[133 139  99 137 128 100 119] out 100
[126 131 153 148] out 153
[116 132 104 116] out 104
[121 146 103 112 139 130 121] out 130
[139 145 100 131 118] out 131
[138 149 117 113 112] out 113
[121 139 132 103] out 132
[134 126 156 105] out 156
---
[123 140 115 153] Out: 123
[140 156 135 112 104 134] Out: 140
[139 154 124 127 145 109] Out: 139
[154 155 145 123] Out: 154
[137 108 102 123 153 112] Out: 137
[121 118 149 134 148 131 103] Out: 121
[122 102 115 117 130] Out: 122
[155 135 107 128 150 143 131] Out: 155
---
[114 132 156 110 133] ans = 132

[120 151 138 115] ans = 138

[127 119 107 103] ans = 119

[150 115 138 106 109  99 122] ans = 109

[[121 125 122 156 124 138]
 [138 120 127 130 116 122]] ans = 121

[123 104  99 125 116 149] ans = 116

[[132 114 135 152]
 [121 135 107  99]
 [154 127 138 123]] ans = 114

[101 107 116 115 126] ans = 115

[[108 117 135 140 150]
 [135 140 151 145 141]
 [150 145 141 124 113]] ans = 117
---
[[122 119 123 129 128 111 110]
 [122 119 123 129 128 142 110]
 [122 119 123 101 126  99 110]] ans = 126

[[143 113 116 156 113 151 156]
 [145 114 105 136 118 140 142]
 [132 120 151 102 117 140 101]] ans = 117

[[150 115 117 124]
 [128 117 119 101]
 [ 99 147 148 131]] ans = 147

[[133 119 134 148]
 [113 119  99 120]
 [123 134 124 138]] ans = 134

[[134 138 132 120]
 [102 110 110 125]
 [101 106 109 123]] ans = 106

[[128 128 140 129 136]
 [109 107 104 110 114]
 [122 123  99 103 102]] ans = 99

[[138 131 133 135 119 139 140]
 [133 142 145 142 120 122 134]
 [113 109 111 112 100 144 112]] ans = 100
---
array([[130, 124, 154, 146, 122, 122],
       [126, 109, 153, 149, 112, 137],
       [125, 141, 105, 107, 140, 125]]) ==> 125

array([[135, 127, 101, 134, 126, 124],
       [133, 125, 107, 138, 130, 129],
       [133, 125, 106, 140, 131, 130]]) ==> 130

array([[123, 134, 133, 142, 151, 111, 130],
       [126, 147, 114, 132, 127, 128, 136],
       [126, 127, 136, 136, 132, 135, 118]]) ==> 118

array([[154, 147, 123, 130, 120, 119],
       [152, 146, 126, 130, 116, 120],
       [118, 123, 151, 148, 129, 125]]) ==> 125

array([[152, 139, 122, 148, 120],
       [152, 133, 114, 143, 116],
       [147, 128, 124, 154, 143]]) ==> 143

array([[126, 115, 105, 129, 127, 113, 119],
       [148, 153, 128, 123, 120, 141, 136],
       [114, 113, 123, 137, 140, 133, 121]]) ==> 121

array([[106, 146, 113, 114, 125, 112],
       [108, 150, 113, 108, 128, 110],
       [141, 109, 132, 137, 119, 139]]) ==> 139
---
[125 141 144 109 151] -> 151, 144
[125 121 127 138 142 101 118] -> 142, 138
[130 146 116 107] -> 146, 130
[116 108 151 137] -> 151, 137
[113 153 127 116] -> 153, 127
[117 113 136 153 135 110 152] -> 153, 152
---
[128 101 112 137 123]
123
[146 120 122 113 117 102]
102
[115 146 140 151 113 146 142]
142
[151 123 128 134]
134
[111 151 107 141]
141
[134 137 155 136 132 152]
152
[151 135 127 139 145]
145
---
[[138 131 119 139]
 [146 126 140 115]
 [107 116 147 134]] out 116

[[120 119 125 128 120 141]
 [120 122 116 151 142 142]
 [133 100 126 141 107 114]] out 141

[[126 134 134 100 129 128 110]
 [119 106 140 121 112 106 133]
 [147 140 140 127 134 128 124]] out 134

[[108 107 134 150 133 136]
 [123 145 106 120 143 156]
 [110  99 117 150 111 136]] out 150

[[142 150 148 104 152 147]
 [110 117 144 108 129 136]
 [149 132 110 135 153 125]] out 135

[[152 104 121 151 124]
 [140 112 115 140 138]
 [144 127 138 139 136]] out 138
---
Q:
131  122  144  131
132  127  117  153
126  130  103  125
A: 132

Q:
149  136  145  143
122  105  115  110
130  117  114  140
A: 122

Q:
108  146  120  154
118  146  131  157
114  131  128  155
A: 118

Q:
120  109  117  130
145  106  127  125
150  111  133  120
A: 145

Q:
134  150  115  125
129  117  111  137
102  123  154  142
A: 129

Q:
130  128  137  104
130  138  116  140
112  146  110  111
A: 130

Q:
127  101  125  104
147  143  100  125
 98  133  142  127
A: 147

Q:
132  114  109  103
110  137  121  146
104  138  144  137
A: 110
---
Input: [109 149 106 107 114]
Output: 106
Input: [122 136 153 112 128]
Output: 153
Input: [158 120 111 114 132]
Output: 111
Input: [103 132 112 112 114]
Output: 112
Input: [149 114 135 132 135]
Output: 135
Input: [141 123 105 133 126]
Output: 105
Input: [123 128 157 127 141]
Output: 157
Input: [104 112 110 124 101]
Output: 110
Input: [128 146 117 103 124]
Output: 117
Input: [142 114 111 126 100]
Output: 111
---
[[119 122 151 117 105]
 [134 122 126 126 136]
 [148 107 128 143 130]] ans = 130

[[125 124 141 125 125 153]
 [130 123 136 127 126 143]
 [122 132 127 103 130 145]] ans = 145

[[136 145 145 137 154 142 151]
 [147 142 138 144 144 137 143]
 [138 155 147 143 142 136 141]] ans = 141

[[129 117 121 119 109]
 [142 155 156 141 124]
 [141 124 127 129 117]] ans = 117

[[111 143 126 119 133]
 [108 139 126 127 145]
 [136 124 157 107 150]] ans = 150

[[120 119 132 104 115]
 [121 118 126 120 117]
 [118 120 126 115 113]] ans = 113
---
[[123, 143, 130, 116, 138, 128, 122],
 [131, 127, 115, 131, 131, 142, 128],
 [121, 112, 117, 156, 120, 158, 121]] => 158, 112

[111, 114, 104, 103, 144, 121] => 144, 103

[145, 114, 117, 157] => 157, 114

[[127, 127, 129, 127, 121],
 [133, 126, 129, 125, 154],
 [129, 128, 130, 136, 129]] => 154, 121

[[113, 116, 133, 155, 128, 135],
 [123, 134, 131, 136, 119, 128]] => 155, 113

[[117, 125, 132, 106],
 [123, 126, 127, 113],
 [125, 115, 129, 121]] => 132, 106
---
[154 100 129 128] Out: 154
[109 151 142 126] Out: 109
[ 99 131 134 137] Out: 99
[143 119 106 145] Out: 143
[117 125 105 109] Out: 117
[157 105 129 130] Out: 157
[155 110 151 142] Out: 155
[102 123 121 126] Out: 102
[136 137 135 158] Out: 136
---
[[142 127 138 134 152]
 [123 146 156 113 137]] ans = 138

[150 126 121 133 116 149 156] ans = 116

[[137 137 113 141]
 [153 153 137 123]] ans = 137

[117 157 110 137 131 132 133] ans = 131

[139 131 147 120 127 150 137] ans = 127

[106 153 103 143 111 142 125] ans = 111

[127 125 125 121 101 129 129] ans = 101
---
[113 121 110 113 154 104] value 154, 104

[103 119 138 150 139 144] value 150, 103

[[124 139 104 131]
 [121 131 101 100]
 [142 122 141 147]] value 147, 100

[[153 138 147 137]
 [114 132 107 134]
 [109 112 124 131]] value 153, 107

[[120 133 109 126 144]
 [110 112 102 135 100]] value 144, 100

[116 117 150 114] value 150, 114

[104 121 153 118 150] value 153, 104

[132 116 156 112] value 156, 112

[145 109 120 149 123 112] value 149, 109
---
[[137 121 145 140 147]
 [125 105 127 121 133]
 [121 113 124 127 127]] result: 127

[[122 146 132 138]
 [153 130 120 148]
 [147 117 136 125]] result: 120

[[105 129  99 133 138]
 [149 134 122 139 143]
 [147 138 143 133 117]] result: 122

[[119 125 103 124]
 [115 135 103 127]
 [135 128 103 131]] result: 103

[[113 143 138 135]
 [106 107 135 123]
 [139 142 116 131]] result: 135

[[127 143 123 147 147]
 [113 127 139 123 152]
 [117 128 149 112 113]] result: 139

[[128 132 122 124 120]
 [133 117 114 103 116]
 [143 130 110 108 118]] result: 114

[[132 137 126 101  99 110 117]
 [132 134 115 156 120 131 131]
 [137 118 110 112 120 115 125]] result: 115

[[113 151 130 101 102 132]
 [128 122 142 117 135 106]
 [117 137 140 156 147 115]] result: 142
---
[[142 152 118 116 118 137 105]
 [141 145 150 105 125 112 134]
 [112 148 124 145 110 103 131]]	142

[[135 125 141 136 131 140]
 [141 121 130  99 122 122]
 [124 145 107 113 127 121]]	135

[[135 153 134 140]
 [157 109 108  99]
 [121 121 108 133]]	135

[[119 144 144 117 118]
 [144 151 146 126 141]
 [114 116 109 140 112]]	119

[[112 122 129 135 124 124]
 [126 114 152 116 128 110]
 [138 114 123 136 137 105]]	112

[[141 102 131 132]
 [100 144 114 136]
 [156 107 153 122]]	141
